A small network was shown many inputs. Here are its activations along a few directions, one row for each input.
In each table, some parts of the input vary, and every possible input appears once, in random order.
Descriptions start from the smaller parts, as in this example, which fits no table here: line(6) and (point or line(9) or (values(3) and ring(5))).
Shared parts are said once, and a part with two or three values counts as separate values.
In the rows, zero is written as 128.

Table:
R1: [154 103 154 148 123 116 130 122 126 151 141 105 135]
R2: [184 176  34 107 128 179 100 191 116 178  85 109  92]
R3: [107 142 141 144 141 146 117 122 150 114 117 141 143]
R4: [126 134 142 106 146 116 122 113 116 125 159 129 100]
R5: [124 119 145 160 122 120 156 141 143 131 122 124 160]
R6: [101 154 152 102 152 139 140 134 127 106 142 142 137]
R7: [129 135 151  97 144 128 119 114 114 121 159 123 105]
R8: [ 99 152 142 111 154 128 144 133 131 108 143 148 133]
R9: [ 95 121 113 137 124 134 123 117 141 107 102 147 143]
R10: [114 114 115  99 128 103 127 108 107 119 143 134 101]
R11: [124 131 133 110 138 107 127 113 119 121 155 131  94]
R12: [110 143 150 134 139 157 114 123 147 111 117 135 147]
R13: [ 87 131 115 105 136 117 150 128 122 101 128 153 133]
R14: [209 161  49 116 118 157 138 204 108 201  87  92 117]
R15: [153  96 135 145 100 105 131 120 121 141 137 112 137]
R16: [142  83 128 141 106 103 134 117 118 145 126 110 136]
R17: [125 127 123 103 123 106 124 110 111 115 154 135 102]
R18: [ 96 149 133 116 145 120 149 133 134 104 140 150 126]
R19: [122 102 115 131 116 122 101  99 127 124 117 131 110]
R20: [126 123 154 155 130 128 151 140 140 136 125 122 167]
R21: [114 102 127 149 113 116 157 135 131 129 110 127 167]
R22: [ 96 144 123 109 130 119 147 130 125  98 138 155 134]
R23: [179 189  39  79 143 158 129 198  92 168 104 116  81]
R24: [133 115 123 134 110 125  99 101 130 120 128 132 111]
R25: [137 123 151 128 131 146  94 105 133 127 133 121 114]
R26: [134 122 142 137 133 135  97 103 135 130 133 126 110]
R27: [124 115 136 152 107 119 154 138 134 125 121 129 168]
R28: [152 100 145 152 115 107 134 123 129 147 138 107 128]
R29: [132 120 133 142 125 126 101 103 138 126 129 128 103]
R30: [128 124 164 145 128 139 148 141 137 134 125 116 171]
R31: [157 104 163 138 121 127 127 123 124 149 141 100 139]
R32: [105 134 122 141 118 137 120 119 144 103 112 149 144]
R33: [105 139 131 148 133 138 122 122 153 109 114 143 136]
The inputs of R19 and R10 match in every part but one. If R9 is changed in the same way as R19 into R10, which row does it become? -> R13
What is each input in this table made of? -> values(3) and (point or (values(2) and line(5)))
Which other rows agree with R15 in the values(3) part? List them by row number. -> R1, R5, R14, R16, R20, R21, R27, R28, R30, R31

Table:
R34: [161 113 125 133 116 123 150 154 116 162 123 100 145]
R35: [134 136  98  92 130 114 115 121 107 125 144 132  76]
R36: [147 116 101 149 107 136 107 125 137 142 102 121 121]
R37: [148 116 115 145 115 148 100 124 136 144 102 116 127]
R38: [164 121 138 141 126 125 149 152 124 163 131  99 143]
R39: [153 125 123 149 116 150  97 124 140 143 109 117 127]
R40: [ 73  97 199 117 139  85 123  50 131  74 179 155 116]
R41: [149 124 129 154 125 149  98 123 144 145 110 115 124]
R42: [161 113 117 137 114 114 152 154 113 163 126 105 144]
R43: [100  69 213 168 115  85 162  90 139 105 159 127 179]
R44: [147 116 106 148 114 138 103 123 134 145 105 121 126]
R45: [167 121 132 137 118 125 147 154 120 161 130 101 146]
R46: [108 171 119 120 152 154 140 157 139 117 113 144 138]
R47: [106 163  96 115 142 144 145 156 128 116 108 150 141]
R48: [ 38 124 186 138 143 115 156  98 159  62 148 173 178]
R49: [135 137 111  87 138 127 109 120 106 128 145 127  81]
R50: [134 137 102  91 137 116 112 119 103 128 148 132  81]
R51: [140 146 118  91 139 129 106 120 109 127 153 128  82]
R52: [112 172 112 116 143 155 139 158 134 116 112 146 142]
R53: [107 163 105 112 142 153 142 158 131 116 105 144 141]
R54: [ 85  74 200 180 111 108 111  61 161  88 138 136 163]
R55: [106 162  92 117 135 140 147 158 133 113 104 150 136]
R56: [136 145 125  96 148 128 107 119 113 129 154 127  78]
R57: [160 113 111 138 107 112 156 155 116 161 123 105 139]
What is each input in this table made of? -> values(4) and (point or line(5))
Which other rows does R34 become when the values(4) part takes its other values? List them by row number. -> R37, R49, R53
Start at R35 and move only the line(5) part, one step at a time. The first step leads to R50. Which rows follow, in order? -> R49, R51, R56

Table:
R58: [ 45 111 170 136 144 134 108  72 154  63 122 167 147]
R59: [146 159  79  58 151  90 150 149  76 144 168 127  52]
R60: [140 164 122 139 133 155 178 199 138 148 100 118 179]
R61: [133 156  65  75 147 162  72 124 111 132 110 135  56]
R62: [181  58 159 141  88  92 132 112 100 167 157  81 141]
R63: [177  56 154 155  99  61 158 120 105 175 169  80 123]
R64: [118 148  87 151 128 178 142 181 151 142  58 127 182]
R65: [151 179  88  83 160 157  82 134 113 139 138 132  56]
R66: [138 170  49 100 129 161  58 119 129 120 105 151  49]
R67: [167  62 140 171  98 131  82  88 135 161 101  92 130]
R68: [183  85 163 179 110 126  91 100 139 169 130  89 129]
R69: [136 170 112 157 141 172 151 191 153 150  86 126 181]
R70: [ 62 111 189 101 135  93 160  90 121  71 175 158 160]
R71: [155 174  98  65 152 139 109 142  98 136 152 123  55]
R72: [ 62 134 194 142 156 130 118  82 158  73 152 165 145]
R73: [ 58 110 184 113 147  62 186  96 126  79 185 160 142]
R74: [ 65 127 203 123 147 111 146  89 146  72 167 155 144]
R75: [ 49 126 154 160 125 133  94  68 172  52 118 182 139]
R76: [135 149 103 131 134 109 221 206 114 153 114 126 176]
R77: [123 163  71 175 110 177 128 177 168 130  54 142 175]
R78: [151 158  84  44 139 121 124 142  72 135 159 126  70]
R79: [187  76 173 161 101 109 118 109 125 167 148  78 126]
R80: [170  78 124 194  79 131  69  83 154 151  97 109 122]
R81: [137 149 108 118 121 139 195 200 111 147 107 123 194]
What is each input in this table made of? -> values(4) and line(6)
The inputs of R70 and R72 match in every part but the line(6) part. If R62 is changed in the same way as R70 into R72, which row does it become? -> R68
Which other rows does R65 become when the line(6) part takes its other values? List them by row number. -> R59, R61, R66, R71, R78
Start at R76 and move only the line(6) part, one step at a time. The first step leads to R81. Which rows follow, in order? -> R60, R69, R64, R77
